Each row below holds a small network's activations on one input, seen along a few directions.
Each table varies a few parts of the input and shows all the possible inputs, shuffled.
A made-up example of a description, with smaller parts first: one of 6 places along a line, together with either a single point or one of 11 places along a line or (one of 3 separate values, together with one of 5 places around a ring).
Shared parts are said once, and a part with two or three values counts as separate values.

Other details of the inputs vary at random and push rows far along two fixed directions, the same in every table; ignore that.

A family of inputs:
r1: [ 11   4 -32 -25  55 -15 -47  -1  10 -12  -4  28]
r2: [-11  -7 -24 -19  40 -36 -32   1   4 -18   7   9]
r3: [  1  17   9   7 -38  37  12  23  10  35   0  13]
r4: [ 15  30  23  15 -19  39  14   5  19  31   9  26]
r5: [  3  25  21  42 -26   7  39  16   3   2   0 -14]
r6: [ 18  11  13 -23  38   3 -65 -44   7  -3   7   4]
r7: [ 10 -25  12   5  16 -20 -50 -14  -4  -9  -6 -24]
r8: [-23 -45   2  97 -82 -43  79  30 -44 -29   2 -79]
r9: [  3  39 -11 -18   1  44  26  29  17  26   5  18]
r10: [ -9 -37  15 -26  49 -16  -8 -42 -11 -20   6   1]
r11: [ -1 -40 -15  -9 -18 -29 -42 -14  -5   1 -20  -9]
r12: [-41 -27   3 105 -84 -70  83  49 -55 -35 -24 -56]
r13: [  6 -10 -13 -28   8 -17 -48 -23  10  -3 -20 -18]
r14: [  1  18  13  47 -36  -4  50   7 -13  -7   4 -22]
r15: [  5 -41  13 -28  44 -30   2 -29 -10 -22 -12  11]
r16: [ 20  12   8  18 -36  22  41  11  14  12   0 -21]
r17: [ -2  36 -24   7   3  47  26  27  19  24  27  44]
r18: [-12  23 -12  14 -11   6  50  45   4  -1  21  11]
r19: [  5  -8  -1 -17  13 -22 -52  -8   3  -1 -24 -11]
r20: [ 13  -8  -9 -28  -2 -24 -43 -21  -3 -18 -20  -3]
r21: [  4   4 -11 -62  44  -8 -50  -5  15  10  -6  23]
r22: [ -34 -100    1   58  -16  -98   43   -1  -56  -58  -42  -55]
r23: [ -7  -9 -25 -23  32 -21 -35  -2  -1  -4 -13   0]
r24: [-10  40 -20  12  12  40  21  22   7   6  32  13]
r25: [ 26  33  12  -9 -30  58  15 -11  22  25  22  22]
r26: [-17 -11 -13 -31  32 -43 -28  -1  -2 -12   4   3]
r27: [ 16   7  21  -2  11  60  39 -11  28  18  20  37]
r28: [ 26   1   8 -26  27   2 -63 -41  11   9  -2  29]
r29: [ -1  -4  22 -12  -4  55  48  -6  16  30   3  26]
r30: [-26 -29 -24   2  26 -50 -28   7 -19 -31  14 -10]
r31: [  0  24 -21  25 -11  19  46  39  -8   5  -1   6]
r32: [ 12   4  -9 -40  12 -11 -56 -33   6 -12 -12  -2]
r33: [-22  19  -2 -10 -17  20  39  31   8  25  29  27]
r34: [-12  17   4  29 -52  13  35  11 -11  10   2   8]
r35: [ -6  44   2 -34   6  31  29  26  23  23  24  26]
r36: [ -24  -80  -10   67  -49 -112    8   31  -58  -47  -49  -58]
r37: [-21 -28 -23  -1  19 -33 -30   4 -24 -17  -6 -17]
r38: [ 22 -30   9   7   9 -39 -36  -2  -3 -10 -26 -17]
r39: [ -21  -97    0   78  -10 -103   42   -2  -52  -75  -27  -50]
r40: [ 11   0  18  35 -40  22  29  22   4  25   4  -1]
r41: [ -8  48  -1 -30   3  44  26  20  23  29  20  15]
r42: [ 28   2   8 -19  29 -20 -50 -32   4 -10 -15   8]
r43: [  6  -2 -22 -56  44  15 -65 -12  19  25  -3  42]
r44: [ -1  49 -16  -3  14  62  12  16   8  22  22  14]
r45: [ 10  11   6  28 -37  17  44   7  10   8   5 -32]
r46: [ 16 -22  -2   1   0 -37 -31 -28  -8 -30 -11 -23]
r47: [ 10  23  27  -2  22  66  37 -15  25   8  30  12]
r48: [ -6 -24  -9 -10  -2 -21 -45 -18  -8  -9 -10 -32]
r49: [  6  -2   3 -13  14 -30 -47  -8   0  -6 -29   6]
r50: [ 17  -8 -10 -42  12 -11 -55 -21  16   4 -24  -6]
r51: [-18 -36 -28  -7  20 -46 -29  10  -8 -15   7  20]
r52: [ 10  24  15  16 -33  36  26  -3   1  -1  25 -19]
r53: [  2  -4 -33 -10  40 -20 -39  -5  -6 -11 -14   6]
r54: [ -1 -33 -13  -8 -22 -33 -40 -19 -16 -16 -15   0]
r55: [  0 -13   1 -13   7 -21 -58 -14   0   6 -21  23]
r56: [ -5  51  20   1 -13  48   4   8  12  23  13   5]
r57: [22 15 23 -2 16 49 49 -4 26  5 11 20]
r58: [ -3  45   8   8 -25  24  24   3   2  10   3  -1]
r59: [ 11 -11  15 -59  70   5 -23 -50  16  -4   1  24]
r60: [-14  11   2  26 -56  12  36  12 -20 -10  12 -30]
r61: [ -9 -13  21   1  -5  27  70  -5  -4  10  17  25]
r62: [ 17  33  24  26 -19  20  32  17  11  13  -2   3]
r63: [ 25 -22   0  -9   1 -33 -33 -24  -4 -27 -15 -13]
r64: [ -2  -7  22   7 -11  27  72   8   1   8 -10  -3]
r65: [ -6 -11 -36   4  39 -39 -30   3  -8 -26  -4   5]
r66: [-24   4  -7   5 -33  14  45  37  -4  22  15  15]
r67: [ 19  31  21  11 -11  36  17  11  22  24   6  -9]
r68: [ -6   0   0 -11  13 -20 -53 -28 -15 -14  -6  -7]
r69: [ 22  16   7   0 -30  50  17  -4  28  35  14   7]
r70: [ 15   6 -30 -45  54  21 -69 -16  17  21  -3  49]
r71: [  0  37   8  15 -35  16  35  13  -4   7  -4   1]
r72: [ -4  19  25  48 -28  12  33  14  -7   2  12 -20]
r73: [-31  15  -2  12 -25  16  46  34 -12   7  22 -14]
r74: [ -7 -23   3   1   3 -26 -50  -4 -15  -7 -14 -25]
r75: [-22  40   4 -21   4  35  25  19  11  19  40  10]
r76: [  4 -20  18 -51  59  22 -38 -46  13   5  -5   8]
Description of these inputs: one of 4 places along a line, together with either one of 3 separate values or one of 6 places around a ring or (one of 2 separate values, together with one of 5 places around a ring).
Changing only the place on the line of 4 turns r14 into r42. The same change can be made to r39. Which row results? -> r57
Changing only the place on the line of 4 turns r63 into r25. The same change can be made to r71. Which row results? -> r34
Start at r74 and move only the place on the line of 4, one step at a time. The first step leads to r19. Which rows follow, in order? -> r36, r3
Change only the choice among 2 separate values in r74. List by row number the other rows that result. -> r7
Change only the choice among 3 separate values in r39. List by row number the other rows that result. -> r22, r59

A family of inputs:
r77: [-17   0   6  46 -72  -9  62  36 -19   3  -6 -34]
r78: [ 15  62   6 -28  14  44 -14  -4  28  22  12  22]
r79: [-30 -56 -26   4  36 -76 -16   1 -36 -44  -4 -10]
r80: [  3 -28   2  -5  38 -37 -41 -25 -11 -24 -10   7]
r81: [-10 -48   4  15 -12 -55   7  -6 -24 -23 -24 -10]
r82: [ 1 28 22 -1 -4 30 33 -2  8  4 14 -9]
r83: [  8   9   2  26 -26  26  42  12   3   4   3 -20]
r84: [ -6  -3   3  58 -47 -12  82  39 -16 -11  -8 -24]
r85: [ -4  -7  13  23 -33  24  45   7  -1  12  11   3]
r86: [ -6 -54  -3  13  15 -60 -31 -28 -29 -43 -15 -34]
r87: [ 13 -12 -11 -35  43 -28 -97 -41   2 -17 -12 -10]
r88: [ 18  36   4 -27  -6  55 -22  -5  31  38  15  27]
r89: [-20  11   0  69 -52 -11  62  39 -27 -10   5 -20]
r90: [-38  -6 -22  42 -54 -14  72  59 -27   1   9  -9]
r91: [ 21 -10   1 -33  39 -12 -50 -24  14  -5 -18  -5]
r92: [ -7  24  -5 -48  29  51  12   7  26  31  22  43]
r93: [ 19  47   7 -39  -2  46 -16  -2  32  36   2  31]
r94: [-11 -14 -35 -45  66 -43 -84 -16  -5 -17  -2  15]
r95: [ -8 -68  -1  11  10 -68 -30 -17 -28 -26 -28  -2]
r96: [ 14  51   4 -17  10  54 -21  -7  27  24  24  18]
r97: [ -3 -53 -14   9 -15 -61 -48 -13 -25 -23 -26 -30]
r98: [21 19  3 -5  9 41  1 -3 24 18 11 13]
r99: [ -9 -32   4  23   3 -55   8  -6 -27 -36 -13 -18]
r100: [ -7  33   9  23 -31  13  32  18  -3   3   9 -24]
r101: [ -4  13   2  26 -42  13  30  27  -3  17  -1   7]
r102: [-14 -12  19  26 -43  -2  59  12 -12   1  -5 -21]
r103: [ 24 -29  -9 -32  62 -31 -82 -31   9 -11 -24  19]
r104: [ 17  25  16 -39   5  65  -3 -24  31  32  12  19]
r105: [ 16  36  15 -20  22  57  -2 -18  26  19  27  23]
r106: [  4  36 -17 -41  40  52   6  15  32  26  19  35]
Changing only one part turns r94 into r90. The same change can be made to r87. Which row results? -> r97
What is each input in this table made of? -> one of 5 separate values, together with either a single point or one of 5 places around a ring
Change only the place on the ring of 5 in r85. List by row number the other rows that result. -> r81, r95, r102, r104
Which other rows agree with r98 in the choice among 5 separate values? List them by row number. -> r83, r84, r91, r103, r106

A family of inputs:
r107: [ -1  -9 -26 -21  22 -12 -84  -6   5  14  -6   1]
r108: [  7  31  23  26 -16  63  34   4  14  27  24 -16]
r109: [  9   6  13  42 -27  -6  50   4 -16 -28 -10 -47]
r110: [-47 -12  -8  30 -14 -10  60  28 -30 -10  16   7]
r111: [ -3   1  32  61 -34  -9  44  11 -20 -12  11 -28]
r112: [ 13  10 -27 -12  12 -18 -45  10   9  -3 -22  -8]
r113: [ 27 -20   5 -13  10  10 -32 -18  24  19  -3  25]
r114: [35 59 29 -3  9 79 10 -8 39 34 33  8]
r115: [-14 -31 -28  20 -20 -87 -44  -6 -34 -39 -16 -22]
r116: [ 37  43  13 -31  -8  76  32  -6  39  35  -2  28]
r117: [-20   8 -17  29  -7  18  72  41  -1  -8  36   6]
r118: [ 18 -48  16 -18  26 -42 -50 -20   2  -2 -42  16]
r119: [ 31  31  20 -46  44  21 -62 -62  28  -2  13  10]
r120: [-18  54   0   6 -44  47  19  26   2  31  17  10]
r121: [  1 -46   5  69 -53 -33  70  36 -22  -5 -29 -25]
r122: [ -7  43 -17  10 -38  56  19  32  14  29  21  -5]
r123: [ 28  64 -11 -75  41  28 -77 -25  41  26  -9  34]
r124: [ 42  44  37 -55  67  41 -68 -40  42  24  -7  24]
r125: [ 10  28  29 -19 -14  81  15  -3  29  57  11  41]
r126: [ -6 -21  27 -39 -35  14  37   2  13  28  -8 -14]
r127: [-28 -57 -28  11  37 -47 -15   9 -27 -17   2   0]
r128: [ -7  13 -20   0  25  15  46  32   8  -3   7  11]
r129: [ -1  45  25  11 -26  58  41 -17   8  14  25 -15]
r130: [ 37  19  11 -35  50  32 -65 -44  35  -1  13   2]
r131: [  7  42  -2 -62  37  41 -93 -15  30  45   7  38]
r132: [-23 -47 -26   4  34 -90   1  -1 -36 -50 -24  -8]
r133: [ 13 -15   2 -20  39   8 -65 -42  12 -11   0 -20]
r134: [  1 -15 -12  -9  17 -54 -82  -4 -10  -8 -11   7]
r135: [  6  35  26  35 -32  16  66   0  -3 -10  -1 -31]
r136: [-15  43  -6  -1  -2  35  66  17   7   6  42  29]
r137: [ 29  75  42 -19  10  73  18 -14  34  23   7  13]
r138: [ -8 -19  -7 -29  63 -28 -43  -7  -3  -9  11  38]
r139: [-23 -13 -16  46  -6 -13  64  44 -18  -9  26   3]
r140: [ -1 -69 -12   8  -7 -31 -29 -18 -11 -13 -22 -12]
r141: [-13  39   7   4  15  37  66  42  10  22  13  31]
r142: [  4   6  26  28 -48  18  69  19   0  11 -18   9]
r143: [-12   7  39 -30 -20  17  30  -7  12   8   5 -45]
r144: [ 22  22   8   4 -39  53  50   0  17  19  16  16]
r145: [-22   2 -25  32 -55  -6  21  28 -28  -4   5 -31]
r146: [ 10  39  -2 -79  88  31 -44 -18  33  15   1  61]
r147: [-20  28 -17 -10   5  55  54  20   1  13  37  18]
r148: [  6 -58  12  14  -6 -50 -29 -13 -15 -11 -20   8]
r149: [ -6 -37 -35  20 -18 -77 -44   2 -36 -42 -14 -29]
r150: [ -1 -35 -24 -21  73 -45 -36   3  -3 -15 -17  15]
r151: [ 25 -17  -1 -19   7  15 -29 -22  26   7  -2  20]
r152: [ 15 -20   4 -16  -5 -14 -22 -36   6  -5  -7  18]
r153: [  4 -18 -30   1  -3 -61 -41   8 -24 -30 -34 -26]
r154: [ 30 -13   1 -25  16  14 -22 -14  29  10 -25  15]
r155: [  5   3  29 -11  28  16 -46 -33   6  11   4  -3]
r156: [-13 -39  16  64 -70 -35  65  18 -33 -19  -9 -10]
r157: [-14 -22   6  32 -59   1  55  -3 -17   3  -5  -8]
r158: [-14  15  -1  47 -46 -25  33  52 -20   3 -17 -15]
r159: [-15  55  -9   1 -46  46  24  16   5  29  20   2]
r160: [  8 -19 -26  -3  18 -46 -78  -1  -2  -7  -8  -2]
r161: [ 25  62  -2 -71  44  29 -82 -17  38  29 -13  42]
r162: [-22  23 -17   2   6  57  57  31  10  16  37  16]
r163: [  5 -60  -2  10 -11 -74 -10 -22 -21 -32 -45 -12]
r164: [ 38  65  23 -15  15  82  17  -7  44  22  12  -2]
r165: [-34 -52 -12 -29 -24 -87 -37  12 -28 -19 -29 -55]
r166: [-15 -51  -5  55 -70 -18  66  14 -39 -16  -9 -31]
r167: [  6  -9 -27 -49  72 -20 -33 -12   2 -22  -9  20]
r168: [ -3  17  23   5 -43  58  44   1  10  33   6  25]
r169: [-20  -2  26  48 -36   0  36  -5 -23 -13   3 -33]
r170: [-34  24   8 -42  -4  37  76  30  15  29  26  -1]
r171: [-44 -10 -16  25 -16 -12  63  19 -27 -14  20  -1]
r172: [ -3 -18   8  38 -48  33  53  20   0  28   2  -1]
r173: [-22  -7 -22  27 -10 -13  63  28 -23 -25  27  -1]
r174: [-29 -55 -18  15  26 -86 -11   1 -42 -50  -2   6]
r175: [-36 -54 -13   7  35 -54 -17   7 -35 -19  -1   8]
r176: [ -2 -10 -15 -14  11 -54 -80 -13 -11 -19 -13   8]
r177: [ 33  12  18  -9  40  12 -34 -21  22   5 -12 -10]
r178: [ 24 -19   4 -12  32 -27 -56 -46  -6 -37  -1 -23]
r179: [ -5  12 -15  50 -42 -18  34  53 -11   6 -14 -23]
r180: [ -8 -42 -35  29 -14 -75 -46  11 -26 -37 -14 -29]
r181: [ -2 -39  -1  13   7 -33 -31 -36 -25 -36  -8 -44]
r182: [ 18   1  23 -19  36 -15 -62 -49   5 -20  -2   0]
Changing only one part turns r171 into r159. The same change can be made to r139. Which row results? -> r160
Changing only one part turns r107 into r127. The same change can be made to r176. Which row results? -> r174
What is each input in this table made of? -> one of 4 separate values, together with either a single point or (one of 3 separate values, together with one of 6 places around a ring)
Change only the choice among 3 separate values in r163. List by row number the other rows that result. -> r152, r157
Change only the choice among 3 separate values in r172. List by row number the other rows that result. -> r113, r121
